cols: Q H Y Z R W S M
[ 0.92 -1.08  1.93 -1.60  0.17  0.76  3.01 -0.29] -> (158)
[-2.08  2.91 -2.66  7.46  7.74 -9.10  4.34 -4.73] -> (66)
[-1.62 -1.01  0.74  0.88  2.47 -0.88 -2.95 -2.34] -> (35)
[-1.18 -4.04  0.48 -0.46 -0.64  0.19  0.19 -0.53] -> (177)
col: [-9.10 -0.88]	W
col: [ 7.74  2.47 -0.64]	R
col: [7.46 0.88]	Z

cols: F C U B K T L
[ 8.10 -2.49 -5.77  4.28  0.07 -0.50  7.93] -> (177)
[-4.21  4.57 -2.01  2.12 -7.97  1.88  4.63] -> (66)
[-6.60  0.48 -2.58 -3.45 -2.39  2.60 -7.70] -> (77)
col: [-5.77 -2.01]	U
col: [4.57 0.48]	C
col: [ 2.12 -3.45]	B
col: [4.28 2.12]	B

cols: X E G A J
[-2.17  1.76  5.03 -4.84 -2.16] : (77)
[-3.68  4.28 -1.23 -5.53 -3.49] : (99)
[ 2.55  7.04  4.16  5.26 -0.12] : (35)
[ 4.07  4.32 -2.02 -6.71 -4.83] : (158)
[-5.07  3.31 -1.96  1.78  5.42] : (66)
[-5.32 -5.24  6.45 -6.56 -6.49] : (193)
[-5.40  0.48 -3.85 -2.57 -3.49] : (31)
col: [ 5.03 -1.23  4.16 -2.02]	G
col: [ 2.55  4.07 -5.07]	X
col: [-4.83  5.42 -6.49 -3.49]	J
col: [ 4.28  7.04  4.32  3.31 -5.24  0.48]	E
col: [ 5.03 -1.23  4.16 -2.02 -1.96  6.45]	G
col: [-0.12 -4.83]	J

cols: V P N D
[ 3.33 -4.19  8.36  2.00] : (35)
[ 3.33 -4.19  1.34  2.00] : (71)
[ 3.33 -4.19 -3.35  0.33] : (158)
col: [ 1.34 -3.35]	N
find: [ 3.33 -4.19  8.36  2.00]	(35)
find: [ 3.33 -4.19  1.34  2.00]	(71)

cols: Bogez Vop regar Feva fasis fekof Zeti budum nep ker
[-4.50 -1.68 -1.13 -3.17  2.73 -0.17  4.40 -2.99 -2.78  2.71] -> (172)
[ 7.08 -0.02  0.70  1.04 -2.08 -1.51 -2.45  2.72  3.69  1.01] -> (193)
[ 0.83  6.38  0.11  2.56  2.14 -2.09 -1.48 -1.49 -3.37 -0.08] -> (158)
col: [-4.50  7.08]	Bogez
col: [-2.45 -1.48]	Zeti

cols: rubi Labeb kes div
[ 2.65  4.70 -5.87 -6.35]  (35)
[ 7.37  5.49 -9.26 -7.08]  (129)
[ 0.44  0.29  3.12 -0.42]  (77)
[ 7.78  0.81  1.31 -2.35]  (177)
col: [-5.87 -9.26]	kes
col: [0.29 0.81]	Labeb
col: [4.70 5.49]	Labeb
col: [3.12 1.31]	kes

cols: Sud Gusog lur sov zodes
[-0.28  8.88 -0.77  5.04  6.47] = (172)
[ 0.12  9.26 -1.18  4.63  6.10] = (99)
[-3.72  6.89 -3.46  4.96  1.26] = (140)
col: [6.47 6.10]	zodes
col: [-0.28  0.12]	Sud
col: [4.63 4.96]	sov

cols: mikuf tuf paba zuso nopog gifez tado suke
[ 0.17 -0.63  0.39  0.23  1.70 -0.34 -0.14 -2.68]  (158)
[-7.03  0.00 -0.96 -1.93  2.71 -0.91  1.17 -0.50]  (66)
[-0.41  0.18  0.30  0.34  0.06  0.44  0.65 -0.02]  (35)
[-1.10  0.37  1.06 -0.53 -0.07  0.30 -0.11 -0.70]  (77)
[ 1.71  0.94 -0.24 -4.07 -0.20 -0.32  1.49 -0.02]  (31)
[-0.70 -0.21  0.37  1.59  0.12 -1.16  0.95  1.71]  (99)
[ 2.07  0.63  1.09 -1.79  1.65 -0.46  0.28 -0.08]  (71)
[-1.75 -0.79  0.18  0.74  0.63  0.29  1.10  0.05]  (140)
[ 1.46  0.57 -1.47 -4.54  0.13  0.48  0.22 -1.41]  (129)
[ 3.06 -0.20 -0.20 -4.18  0.67 -0.10 -0.63 -2.65]  (172)
[ 2.44  0.12  0.82 -1.18  1.22  0.14 -0.35 -1.79]  (177)
[-0.51 -0.93 -0.24  3.52  0.83  0.44  1.77  1.37]  (193)
col: [-7.03 -0.41 -1.10  1.71]	mikuf
col: [-0.21  0.63 -0.79]	tuf
col: [ 0.29  0.48 -0.10]	gifez
col: [-0.02 -0.70]	suke
col: [0.37 1.09 0.18]	paba

cols: maval mebes pori Lis Zub
[ 6.98 -1.31  1.92 -1.98 -1.34] : (172)
[ 0.56 -3.15 -4.29 -2.75 -0.86] : (35)
[ 8.86 -6.29  8.23  0.69  5.09] : (177)
[-6.57  4.98 -4.91  7.27 -6.15] : (129)
[-4.72  0.03  1.68  0.53 -5.21] : (140)
[-5.46 -0.94 -3.29  8.33 -2.85] : (66)
[-4.72  0.03  1.68 -5.27 -5.21] : (31)
[ 3.19 -7.01 -4.14  0.26 -3.02] : (77)
[ 0.00  7.36 -3.13 -5.80 -1.49] : (71)
col: [ 0.56  8.86 -6.57 -4.72 -5.46 -4.72  3.19]	maval
col: [-2.75  0.69  7.27]	Lis

cols: binob badan Livu bola kalog
[-0.31 -1.36  1.36  3.19  0.74] : (77)
[-0.07 -0.33  0.34  0.38  0.18] : (99)
[-0.79 -1.89  1.83  4.51  0.99] : (177)
[ 0.07 -0.50  1.13  2.57  0.51] : (31)
[ 0.03 -0.21  0.41  0.56  0.20] : (158)
[-0.79 -1.89  2.77  7.11  1.12] : (140)
[-1.94 -1.32  2.28  5.76  1.03] : (172)
[-0.82 -1.36  1.36  3.19  0.74] : (35)
[-0.18 -0.21  1.76  4.30  0.69] : (71)
[-1.94 -1.32  2.28  4.91  1.08] : (129)
[-0.11 -0.79  0.88  1.86  0.48] : (193)
[ 0.03 -0.23  0.62  1.13  0.26] : (66)
col: [3.19 0.38]	bola
col: [ 0.03 -0.79 -1.94 -0.82 -0.18 -1.94]	binob
col: [0.41 2.77 2.28 1.36 1.76 2.28]	Livu
col: [0.34 1.83 1.13 0.41 2.77 2.28]	Livu
col: [-0.31 -0.07 -0.79  0.07]	binob
col: [-1.36 -0.33 -1.89 -0.50 -0.21 -1.89 -1.32 -1.36 -0.21]	badan
col: [0.41 2.77 2.28 1.36 1.76 2.28 0.88]	Livu

cols: pibi lol nevif Mopa vudof niv per nuz
[ 3.93 -3.89 -6.66 -3.37 -4.66  1.05 -0.26  0.66]  (77)
[ 0.07 -3.79  4.07  4.06 -4.25  0.38 -1.18  1.41]  (66)
[ 0.83 -4.59 -3.72 -3.41  1.31  0.38  1.80 -0.20]  (177)
col: [ 4.06 -3.41]	Mopa
col: [0.66 1.41]	nuz

cols: rugis nupod tifan kab Bovum lam pif suv zug dasa
[ 2.54 -2.04  0.85 -3.75  4.43  7.00  6.39 -0.10 -4.17 -2.08]  (140)
[-3.92  5.23  2.57  4.59 -1.56 -3.54 -1.08  2.67 -5.64  6.50]  (77)
[ 2.54 -2.04  0.85 -3.75  4.43  7.00  6.39 -0.76 -4.17 -2.08]  (31)
col: [-4.17 -5.64]	zug
col: [ 6.39 -1.08]	pif

cols: Mak Bodo Lani Tavib suga zigu fadas
[ 3.74  8.22 -6.59 -5.92 -6.99  8.48  5.91] : (129)
[ 5.81 -7.30 -7.29 -6.97  8.61  8.11  7.45] : (99)
[-9.40  7.51 -6.50  8.39 -8.04 -6.35 -7.90] : (177)
col: [8.48 8.11]	zigu
col: [ 7.45 -7.90]	fadas

cols: gak nek gisi Nafod tef
[-7.46  1.02 -0.77 -7.46 -1.82]  (193)
[-7.65  0.94 -0.66 -7.65 -2.15]  (35)
[-7.93  1.19 -0.92 -7.93 -0.48]  (71)
[-8.91  0.91 -0.97 -8.91 -0.98]  (177)
[-8.93  0.36 -0.10 -8.93 -2.13]  (66)
[-8.66  0.77 -0.36 -8.66 -2.57]  (129)
[-6.87  1.22 -1.00 -6.87 -1.46]  (99)
col: [-0.77 -0.66 -0.92 -0.97]	gisi
find: [-7.65  0.94 -0.66 -7.65 -2.15]	(35)
col: [-2.15 -0.48 -0.98 -2.13]	tef
find: [-8.91  0.91 -0.97 -8.91 -0.98]	(177)
col: [-0.77 -0.66]	gisi
col: [-1.82 -2.15 -0.48 -0.98]	tef

cols: Rozi rateg petug Gor lolo ger kor bev Vodiz
[-0.93  5.79 -0.25  1.25 -2.33  8.12  1.39  4.33  0.06] -> (77)
[-1.45  1.78 -5.28  0.04 -3.15  8.90  2.42  2.38 -3.08] -> (140)
[ 0.64 -0.99 -1.81 -1.53  0.58  5.20  3.14 -2.01 -4.17] -> (177)
[ 1.66  1.78 -5.00  0.23 -2.80  8.71  2.53  2.36 -2.78] -> (35)
[-1.34 -0.74 -7.63  2.75  0.60  6.28  1.60  2.30 -0.91] -> (193)
col: [-3.15  0.58]	lolo
col: [1.39 2.42]	kor
col: [ 1.66 -1.34]	Rozi
col: [-0.93 -1.45]	Rozi
col: [ 1.78 -0.99]	rateg
col: [-5.28 -1.81 -5.00 -7.63]	petug

cols: rase Dal seb buraz Gepat ribi Mezos
[ 1.15  0.01 -8.63 -1.62 -6.24  3.33 -4.52] -> (177)
[ 4.78  3.30 -4.12 -0.50 -5.01  4.55  0.33] -> (35)
[ 2.77  2.07 -5.92  2.10 -4.09  3.74  1.94] -> (31)
col: [3.33 4.55]	ribi
col: [-0.50  2.10]	buraz
col: [-4.52  0.33]	Mezos
col: [4.55 3.74]	ribi
col: [3.30 2.07]	Dal
col: [-1.62 -0.50]	buraz

